Each row below holds a small network's activations on one input, seen along a few directions.
In each table, some parts of the input vary, and every possible input appears once, in random order.
Descriptions start from the smaller parts, as in this example, which fits no table here: one of 3 separate values, together with either a single point or one of 9 places around a ring or (one of 4 places along a line, together with one of 8 places around a ring).
Shared parts are said once, and a part with two or three values counts as separate values.
(in the rows, 128 means zero)

Other details of the inputs vary at random and push rows far along two fixed directions, the same in every table; ignore that.

A family of inputs:
r1: [147 140 127 123 136 125 149 129 110 118 122 123]
r2: [123 141 120 128 144 150 102 119 150 128 148 116]
r3: [121 142 116 129 131 147  99 122 147 128 142 132]
r4: [135 128 127 112 119 120 150 145 102 104 124 154]
r5: [136 137 140 135 125 124 140 130 109 133 119 147]
r6: [147 128 138 123 140 124 148 123 107 132 135 117]
r7: [130 139 132 128 121 128 125 116 120 135 146 155]
r8: [137 143 137 129 149 147 123 119 120 137 144 127]
r9: [140 129 144 126 142 130 145 122 109 139 134 124]
r10: [118 143 118 128 135 148 102 121 149 127 145 127]
r11: [116 130 123 132 117 134 100 113 143 138 151 147]
r12: [135 151 127 130 127 135 125 123 123 124 136 149]
r13: [113 140 123 133 121 139 101 120 147 134 146 147]
r14: [140 135 127 122 133 133 128 113 115 131 151 133]
r15: [153  97 150 134 121  78 211 166  81 117  38  98]
r16: [140 149 119 126 124 127 127 121 123 118 141 145]
r17: [ 58  55 101 142  89 103  79 147 221 136  94  78]
r18: [133 144 132 129 136 141 124 122 118 136 139 143]
r19: [ 48  41 103 140  71  85  96 177 214 110  63  92]
r20: [130 139 113 126 142 145 101 117 149 123 150 112]
r21: [121 129 116 123 127 137 105 113 145 132 159 128]
r22: [146 147 123 122 147 139 128 119 123 121 146 119]
r23: [132 144 135 128 140 143 124 121 118 135 140 138]
r24: [142 148 118 122 134 133 129 121 122 120 142 136]
r25: [153  98 152 133 126  81 210 165  80 116  42  92]
r26: [ 61  54 101 143  90 105  77 145 218 136  94  76]
r27: [138 136 137 126 144 142 124 114 118 139 151 129]
r28: [125 141 121 130 144 151  99 120 149 129 146 116]
r29: [133 136 135 125 135 138 125 114 116 138 148 139]
r30: [139 129 131 115 135 129 149 139 105 108 131 134]
r31: [119 119 129 129 123 129 119 122 133 141 133 133]
r32: [148  88 155 138 106  70 205 157  81 126  51 115]
r33: [132 138 133 124 130 134 127 116 117 138 147 147]
r34: [146 140 126 130 123 117 143 129 111 116 120 138]
r35: [111 129 111 112 121 141 105 132 143 108 155 146]
r36: [141 142 134 133 125 125 141 131 111 123 115 142]
r37: [138 109 157 135 137 107 180 151  99 134  77 104]
r38: [120 142 118 129 136 149 100 121 147 127 144 126]
r39: [134 137 142 129 138 132 146 130 108 134 122 133]
r40: [131 138 135 123 134 137 128 115 118 138 149 141]
r41: [123 122 122 130 111 117 121 121 136 129 137 138]
r42: [144 135 130 123 142 137 126 114 117 133 153 123]
r43: [117 129 129 131 128 134 120 130 137 136 127 133]
r44: [137 150 127 126 136 140 127 124 121 126 136 140]
Description of these inputs: one of 4 places along a line, together with either a single point or (one of 2 separate values, together with one of 5 places around a ring).
Changing only the place on the line of 4 turns r11 into r31. The same change can be made to r7. Which row results?
Answer: r33
Change only the place on the line of 4 in r4. List by row number the other rows that result.
Answer: r19, r30, r35

A family of inputs:
r45: [129 168 116 127 143 171  68  86 147 146 202 155]
r46: [136 128 133 127 134 124 138 119 122 135 135 119]
r47: [108 130 111 122 134 156  75 107 164 135 182 131]
r48: [109  44 149 137 108  67 193 185 125 121  16  61]
r49: [173 149 143 121 115 104 185 134  57 112 114 176]
r50: [168 181 143 123 154 148 153 112  78 130 151 158]
r51: [165 171 132 114 118 121 162 118  70 112 153 194]
r52: [ 94 142  94 113 102 151  65 114 167 114 189 182]
r53: [103 133 120 128 131 156  76 109 164 144 171 137]
r54: [107  70 142 139 115  86 173 179 133 119  37  79]
r55: [173 155 155 130 147 124 183 132  62 128 105 141]
r56: [181 152 145 119 149 124 179 123  62 121 126 136]
r57: [177 164 148 122 152 126 186 130  65 118 118 139]
r58: [ 76  40 123 151  98  85 120 159 191 137  52  54]
r59: [140 137 127 130 138 131 132 130 123 122 118 118]
r60: [111 146 116 131 134 157  77  99 164 147 178 137]
r61: [ 81  90 101 134 116 125  78 133 206 128 125  83]
r62: [ 71 105 106 137 117 146  62 133 204 134 132 106]
What do these inputs look like to the network?
Answer: one of 3 separate values, together with either a single point or one of 5 places around a ring
Change only the choice among 3 separate values in r50. List by row number the other rows that result.
Answer: r55, r62
Change only the choice among 3 separate values in r53. List by row number the other rows that result.
Answer: r45, r60
